[[-14.85  -2.80  -2.85   2.73 -19.10 -18.69 -23.89 -16.44   6.23  -1.45
   -2.28  -1.87 -18.54  -2.31]
 [ -9.24  -8.13 -17.19  -0.56  -9.81  -3.04 -19.38 -15.29  -9.38 -15.37
    5.16 -14.64  -1.56   0.86]
 [ -9.77  -7.58 -16.12  -1.48  -9.56  -1.69   0.23 -14.37  -7.98 -15.43
    7.39 -13.20   2.43   1.90]
 [  4.83  13.68  17.33   0.01   5.22   0.41 -11.64  13.07   9.02  14.25
   -7.77  12.88  -6.66  -1.33]
 [  6.27   7.94   7.65  -1.97  11.30   7.46  13.57  -0.79  -0.22  -7.29
   -2.06   5.21   0.75  -1.49]
 [ 15.43  -3.90  -4.81  -7.89  15.35  17.54  21.82  14.37  -7.92   1.78
    3.11  -1.91  19.82  -4.65]
 [  8.96  13.66  17.21  -0.28   8.22  -1.05  13.77  13.38   9.45  15.36
   -9.12   9.71  -4.49  -1.72]
 [-13.30  -0.59   2.42   2.83 -17.48 -20.17 -23.54 -16.66   7.39  -0.45
   -4.14   0.37 -19.57  -0.20]]
The entry just left of -9.56: -1.48
The 2nd entry in reading order: -2.80
The third largest entry -> 17.54
Report the second smallest entry.
Answer: -23.54
Report the maximum.
Answer: 21.82
Report the entry just left of 0.37.
Answer: -4.14
Report the entry just left of 1.78.
Answer: -7.92
Report the entry just right of the largest entry.
Answer: 14.37
Report the second largest entry.
Answer: 19.82
Report the entry just left of -4.49.
Answer: 9.71
The entry just left of the smallest entry: -18.69
Report the entry just left of 0.01.
Answer: 17.33
The entry just right of -2.28 -> -1.87
The third smallest entry: -20.17
Report the entry just right of 0.37.
Answer: -19.57
Report the entry just right of 9.02.
Answer: 14.25
Report the entry just left of -17.19.
Answer: -8.13
Report the first entry in reading order.
Answer: -14.85
The entry just right of -1.56 is 0.86
Report the 4th entry in reading order.
Answer: 2.73
Report the entry just left of -19.38.
Answer: -3.04
The entry just right of -16.44 -> 6.23

-6.21,-4.14,-5.59,-1.38,-3.57,-0.50,1.12,-3.72,-4.26,-6.95,-3.70
-2.35,0.60,-1.85,4.33,-0.38,0.75,-0.32,2.43,-3.51,-5.08,1.39
-0.35,-2.34,-1.67,-3.58,-3.44,1.98,-2.00,0.78,-3.49,-1.20,0.04
-4.13,5.31,-1.12,-4.57,-3.44,-0.36,-0.16,-1.94,3.39,-2.93,-3.31
5.78,-4.37,1.57,-1.39,4.54,3.36,0.68,-0.44,2.47,4.53,0.40
0.13,-0.46,1.28,-2.46,-0.95,1.76,-4.71,3.91,-0.61,-1.06,3.03
-3.07,5.62,-0.74,6.10,2.19,-2.48,3.09,-1.29,3.30,-2.85,-2.14
-2.16,-3.21,-4.54,-0.56,-1.16,0.89,2.20,-4.97,-3.64,-5.82,-4.81
7.07,2.99,3.44,3.51,6.43,-1.01,1.62,-0.55,4.99,4.29,-0.52
Indices start at 1.
The entry directly below the centre entry -> 1.76
The bottom entry of the column that holds the smallest entry: 4.29
The entry at row 1, column 1: -6.21
The entry just left of -1.29 -> 3.09
The entry in row 1 and column 3 -> -5.59
The entry just left of -0.38: 4.33
Find the entry directly above 3.44.
Answer: -4.54
The entry in row 2 and column 1: -2.35
Find the entry directly above 4.53.
Answer: -2.93
The entry in the bottom-right corner -> -0.52
The entry just left of -1.06 -> -0.61
Find the top entry of the column that holds the smallest entry.
Answer: -6.95
The entry directly below -0.46: 5.62
Find the entry directly above the centre entry.
Answer: -0.36
The entry at the centre: 3.36
Find the entry directly below -3.21.
Answer: 2.99
Find the entry directly above the largest entry.
Answer: -2.16
The bottom-left entry -> 7.07
The entry just right of 0.75 is -0.32
Find the entry just right of -3.49.
Answer: -1.20
Find the entry just right of -2.85.
Answer: -2.14
Find the entry directly above -4.54.
Answer: -0.74
The entry at row 3, column 1 -> -0.35
Find the entry directly below 0.13.
Answer: -3.07
The entry just right of the centre entry -> 0.68
Find the entry in row 3 and column 3.
Answer: -1.67
Find the entry in row 1 and column 2.
Answer: -4.14
The entry just left of the centre entry: 4.54
The entry directly above 2.19 is -0.95
The entry just left of -2.48 is 2.19

[[515 531 498 402]
 [382 547 544 737]
 [495 442 519 531]
 [556 448 579 375]
 [203 519 421 404]
 [395 360 402 210]
 [389 340 427 101]
 [767 434 599 590]
 [342 399 408 119]]
Report the 1st entry in reading order.
A: 515
The entry directly above 203 is 556
The entry directly below 544 is 519
The smallest entry in the first row -> 402
The entry directly above the largest entry -> 389
The second entry on the diagonal from the top-right corner -> 544
Report the entry in the bottom-left corner.
A: 342
The entry just right of 495 is 442
The entry directly above the smallest entry -> 210
The 3rd largest entry is 599
Report the entry directly above 590.
A: 101
The 2nd entry, reading row by row: 531
Report the entry directly below 203.
A: 395
The largest entry in the last column is 737
The entry just left of 210 -> 402
